Each row below holds a small network's activations on one input, seen along a few directions.
In each table, some parts of the input vary, and every possible input appears once, in random order.
A made-up example of a description, with smaller parts first: one of 6 places along a line, together with either a single point or (one of 2 separate values, together with one of 5 places around a ring) or one of 11 places around a ring.
Shared parts are said once, and a part with two or three values counts as separate values.
In the rows, 128 means zero.

Other details of the inputs shift rows strongly along two fixed directions, in all tables alike. That doesn't count.

Rows:
x1: [102 113  94 128 178 156 114 108 199  98 168]
x2: [180 168 124 152  87  91 139 155  37 137 106]
x3: [175  75  73  90 122 141 108 144 141  45 172]
x4: [ 81 106 138 108 181 154 140  98 203 129 170]
x5: [153 113  55  95 163 135 141 159 113  74 210]
x6: [ 85 108 136 114 186 158 118 101 215 131 169]
x7: [ 83  94 112  93 199 155 142  80 183 157 148]
x8: [105  54 124 111 160 140 134 113 177 109 149]
x9: [182  61  55  96 100 134 104 180 124  16 178]
x10: [109  98 113 110 215 144 150  88 164 162 169]
x11: [111  87 117  75 174 162 134 114 163 125 167]
x12: [170 159 146 142  54 102 130 148  72 109  95]
x13: [178  69  36 116 109 135 103 169 126  13 168]
x14: [ 99 144 188 182 149  99 146 109 107 222  77]
x15: [138 202 121 137  71 108 132 169  63 125 110]
x16: [ 97 155 212 147 120 119 135 104 115 216  65]
x17: [ 97 181 211 161 117 120 141  86 142 206  75]
x18: [183 168 100 128  44  96 128 173  28  97  94]
x19: [166 192 125 118  48 115 125 201  46  95 130]
x20: [106 185 177 185 127 125 117  85 151 189  71]
x21: [194 167  98 161  48 104 104 162  66  73  97]
x22: [101  94 137 108 188 159 119  81 213 140 155]
x23: [104 136 192 149 103 114 130 137 103 186  75]
x24: [ 75 142 188 167 127 107 138 106 121 216  54]
Description of these inputs: one of 4 places along a line, together with one of 6 places along a line.
Question: The inputs of x19 and x16 match in every part but the place on the line of 4. If x1 is changed in the same way as x19 into x16, which row does it become?
Answer: x21
Question: Start at x9 and move only the place on the line of 4, one step at a time. The first step leads to x3. Which rows follow, in order?
Answer: x22, x6
Question: Change only the place on the line of 4 in x10. List by row number the other rows that result.
Answer: x2, x5, x14

Rows:
x25: [118 160 141 145  95 111 116 163  86 133 109]
x26: [135  89  90  84 136 143 113 152 161  89 164]
x27: [163 164 154 142  82 119 120 130  96 136 121]
x28: [134 176 160 189  80 127 112 123 116 144  60]
x29: [127 108 165 145 156 127 124 130 134 150 112]
x30: [128 107  76 101 145 140 112 153 164  84 170]
x31: [127 203 157 165  94 113 110 130  91 175  90]
x32: [124 164 165 147  92 104 141 146  71 190  77]
x33: [181 142 117 119 101 122 136 149  82 110 139]
x34: [131  76  68 121 142 150 119 133 148  76 155]
x35: [ 64 106 159 150 206 137 158  77 186 202 135]
x36: [125  88  94 113 147 137 127 145 145  74 186]
x37: [146  92  88  80 143 152 108 130 140  95 173]
x38: [115 182 152 164 101 103 139 147  74 187  82]
x39: [132  72  65 116 148 124 124 127 141  83 160]
x40: [ 41 112 176 131 195 146 140  76 199 176 125]
x41: [139 132 132 107  82 122 130 159  90  87 129]
x42: [156 140 145 155  73 136 111 133 113 114  77]
x43: [ 89 139 200 162 146 116 159  93 136 224  90]
x44: [169 150 114 100  99 127 139 142  82 102 126]
x45: [132 207 160 154 104 113 141 122  86 166  83]
x46: [126  99  71  95 154 141 152 134 131  85 172]
x47: [155 148 121 108  78 123 125 157 119  85 127]
x48: [152 160 156 145  77 111 124 153 119 128 114]
x49: [153 182 136 161  93 117 120 132 100 130 129]
x50: [ 79 121 162 144 216 146 146  65 193 201 136]
x51: [ 72 114 179 112 189 157 132  49 204 188 125]
x52: [130 130  93 104 145 149 123 112 149  89 168]
x53: [139  94 103 134 172 135 119 147 139  93 157]
x54: [150  89  81  74 159 148 127 138 125 103 166]
x55: [172 133  92 140 103  92 117 130 100  89 116]
x56: [126  81 125 105 136 136 130 139 140  95 167]
x57: [157 156 110 143  90 116 121 165 123  88 146]
x58: [ 66 121 152 129 220 149 134  74 185 209 123]
x59: [173 126 122 134  91  90 119 124  95 110  97]
x60: [137 153 142 124  89 113 153 141  79 139 101]
x61: [110 102 146 144 125 138 124 112 141 150  96]
x62: [101 154 142 134 134 131 130 118 169 133 122]
x63: [126  76 111 119 135 119 127 116 136 122 128]
x64: [120  71  98  81 142 142 118 153 133  88 168]
Question: What is each input in this table made of?
Answer: one of 2 separate values, together with either a single point or one of 4 places along a line or (one of 3 separate values, together with one of 5 places around a ring)
Question: The inputs of x50 and x33 match in every part but the choice among 2 separate values. If x55 is changed in the same way as x50 into x33, which row does it become?
Answer: x59
Question: The inputs of x63 and x39 match in every part but the choice among 2 separate values. If x61 is changed in the same way as x63 into x39, which row does it become?
Answer: x34
Question: Change only the choice among 2 separate values in x56. List by row number the other rows that result.
Answer: x36
